Each row below holds a small network's activations on one input, seen along a few directions.
Each table varies a few parts of the input and shows all the possible inputs, shuffled.
A made-up example of a description, with smaller parts first: ring(8) and (point or ring(11) or (values(3) and line(6))).
Shared parts are said once, and a part with two or three values counts as separate values.
In the rows, zero is written as 128.

Other details of the inputs shift rows strongly along three fixed directions, in all tables alike. That doesn't count.

Rows:
r1: [138 165 132 108 127 128 128 146  83  75  88]
r2: [160 161 103 182 157  20 133 159 135 129 182]
r3: [ 95  75 129 113 114 181 142 133 131 143  79]
r4: [152 182 110  75 182 102  75 150 107 168 146]
r5: [144 152 143  86 123 147 110 178 106  82  97]
r6: [143  88 102 197 122  91 137 120 196 199 193]
r7: [150 102 160 197 120  67 110 184 156  38 134]
r8: [154 168 143 153 134  34 130 138 137 113 235]
r9: [149 159 123 107 140 159 122 176 111  78  92]
r10: [149 162 107 160 145  42 114 192 158 132 204]
r11: [149 152 139 111 137 122 127 148  79  84  76]
r12: [103  48 170 169  65 130 177 152 185  99 180]
r13: [171 163 118 129 122 152 122 127  82  71 101]
r14: [160 146 130 110 150 153 121 178 106  87  80]
r15: [159 160 154 112 137 119 130 140  93  93  66]
r16: [141 176 139 113 133 170 128 175 110  78 101]
r17: [130 133  89 131 149 140 120  46 125 215 134]
r18: [117 115 124  87 156 119 122  44 128 208 149]
r19: [101  42 162 210  91  99 142 129 200  99 120]
r20: [163 136 154  75 134 155 111 158 108  71 124]
r21: [141 176 132 154 131  48 114 189 159 135 218]
r22: [ 74 150  98 102 146 158 116 101 140 212 161]
r23: [110  86 132 123 121 185 152 123 150 148  66]
r24: [187 140 126 122 138 170 108 161 100  87  97]
r25: [118  86 107 131  99 211 137 112 134 130 104]
r26: [149 147 149  99 128 118 122 148  79  83  79]
r27: [171 143 147 210  81  93 159 168 130  47 162]
r28: [121 213 118 110 185 118  54 111 117 128 162]
r29: [ 85 100 103 170 102  48 149 112 165 178 196]
r30: [ 72  84 128 130 115 180 108  93 142 106  90]
r31: [123  82 113 144 104 181 149  82 107 132  86]
r32: [112  99 109  76 163 145 105  83 137 208 168]
r33: [105  95 131 133 115 161 165  90 127 141  59]
r34: [106  79 152 102 104 173 140 125 146 152  72]
r35: [ 82 144  71 115 152 132 130  68 121 198 139]
r36: [133 229 100 109 175 108 109 114  92 146 152]
r37: [117  66 136 213  58 151 174 153 182 106 165]
r38: [106  40 153 172  65  95 184 120 162  92 164]
r39: [159 156 163 100 127 115 125 140  93  93  69]
r40: [122 107 124  77 163 142 109  76 152 217 158]
r41: [109  64 148 100 110 160 151  80 110 125 102]
r42: [162 194 116  88 190 104  85 144 120 175 132]
r43: [ 68 158  98 112 139 136 129  69 117 203 152]
r44: [ 71 110 146 114  83 170 157  98 113 127  96]
Description of these inputs: line(4) and (point or (values(2) and line(5))).
- The inputs of r14 and r23 match in every part but the line(4) part. If r31 is changed in the same way as r14 into r23, which row does it become? => r17
- The inputs of r24 and r37 match in every part but the line(4) part. If r11 is changed in the same way as r24 into r37, which row does it become? => r43
- Which other rows does r27 become when the line(5) part takes its other values? List them by row number. => r8, r36, r43, r44
- Which other rows does r10 become when the line(4) part takes its other values? List them by row number. => r3, r22, r42
- Which other rows does r4 become when the values(2) part takes its other values? List them by row number. => r26
- Which other rows agree with r13 in the line(4) part? List them by row number. => r1, r5, r9, r10, r20, r25, r29, r30, r35, r38

Rows:
r45: [197 153 139 179 136  53 158 149  96  82 113]
r46: [107  92 141 106 126 189 133 108 147 142  47]
r47: [126 186  85 104 160 154  99  75  65 132 119]
r48: [ 80  75 104 138 132 145 125 101 177 167 121]
r49: [129 186 103 101 169 123  76 106  96 140 105]
r50: [103  66 116 135 141 130 155 111 161 200 101]
r51: [105  41 149 175  56  65 208 100 147 103 155]
r52: [107 153 108  73 156  62 109  88 108 201 169]
r53: [144  95 166 133 102 152 162 153  91  79  16]
r54: [132 123  78 157 164  78  83 130 172 206 241]
r55: [102  89 152 142  74 186 146 156  96  41  43]
r56: [154 182 115 120 155 128 115  68  91 139  93]
r57: [184 147 141 153 135 121 117 209 143  74 171]
r58: [ 53  63 146 188  72  92 184  61 170 151 202]
r59: [149 224 121  89 131 166 108 165  73  98  94]
r60: [167 122 161 123 127  26 140 198 148  82 170]
r61: [107 168 154 128 135  60 110 132 130 133 194]
r62: [104  76 124 179  83 148 163  81 130  89  89]
r63: [135  30 160 139  85  82 161 151 178 129 177]
r64: [169 206 119 145 109 132 145 153  87  68 131]
r65: [127 180  99 149 138 128 138 106  98 118 152]
r66: [168  70 181 127  93 201 137 155 139  65  38]
r67: [102 170  72  80 194 143  71 104 120 199 152]
r68: [ 48 101 105 130 108 193 149  90 128 173 107]
r69: [123  61 119  92 146 199 130  81 133 217  81]
r70: [110 192 146  39 184 146  77 112 109 148 145]
r71: [159 138 109 164 116 108 126 181 178 156 217]
r72: [151 196 125  79 139 188 114 182 104  94  93]
r73: [139 142 125 186 129  40 123 137 160 156 155]
r74: [169 152 189  90 137 131  94 170 122  68 159]
r75: [190 114 147 158 129 106 102 187 156  65 139]
r76: [ 55 101  99  96 136 220 138  94 142 183 106]
- What is each input in this table made of? => line(4) and (values(2) or line(6))
- Which other rows does r58 become when the values(2) part takes its other values? List them by row number. => r51

Rows:
r77: [ 86 135 110 149 111 154 141  82 111 135 109]
r78: [181 154 135  85 177 126  78 122 109 123 124]
r79: [159 144 140 126 125 180 109 147 109  61 117]
r80: [142 146  91  89 159 176 105  75 101 190 116]
r81: [ 81  93 131 139  86 143 171 101 138 132 140]
r82: [169 133 154 107 131 125 139 135  94  84  74]
r83: [136 107 177 115 111 134 137 187 142  80 100]
r84: [167 127 135 159 113 122 154 144 115  80  98]
r85: [126 131 158 148 116  60 141 136 122  93 135]
r86: [107 121 113  82 155 157 113 111 115 171  70]
r87: [159 140 149  99 136 101 119 142 113 117 152]
r88: [117 129 127 146 140  43 125 171 159 146 177]
r89: [ 71 117 128  93 106 194 135 130 118 119  78]
r90: [133 104 118  94 141 145 122  82 122 187 121]
r91: [153 188 127  79 145 140 102 131  91 117 153]
r92: [ 88  66 133 155  90 140 142 110 177 133 182]
r93: [153 122 130 157 147  58 119 170 177 161 169]
r94: [110 127 116 126 125 171 134  74  96 132  57]
r95: [159 132 137 152  98 148 144 158 116  74 132]
r96: [ 74  78 142 140  85 167 155 143 173 136 132]
r97: [118 135  83 135 163 129 107 110 164 222 157]
r98: [147 170 134  96 159  78 118 123 104 136 156]
r99: [ 85 163  73 117 158 151 106 109 126 196 141]
r100: [ 91  57 108 191  93 127 165 141 176 149 111]
r101: [173 100 147 155 114 153 127 151 133  64 104]
r102: [152 125 148 123 147  82 104 142 144 117 184]
r103: [109 160 123 171 118  46 135 127 138 123 191]
r104: [145 190 107 130 160 129  97 162 133 144 160]
r105: [153 142 156 119 130 113 129 125  89  79  61]
r106: [ 96 104 110 163  97 148 166  99 135 140 139]
- The inputs of r103 and r85 match in every part but one. If r96 is changed in the same way as r103 into r85, which row does it become? => r83
- What is each input in this table made of? => ring(5) and (values(2) or line(4))
- Start at r99 and move only the ring(5) part, one step at a time. The first step leads to r89. Which rows follow, in order? => r88, r86, r100
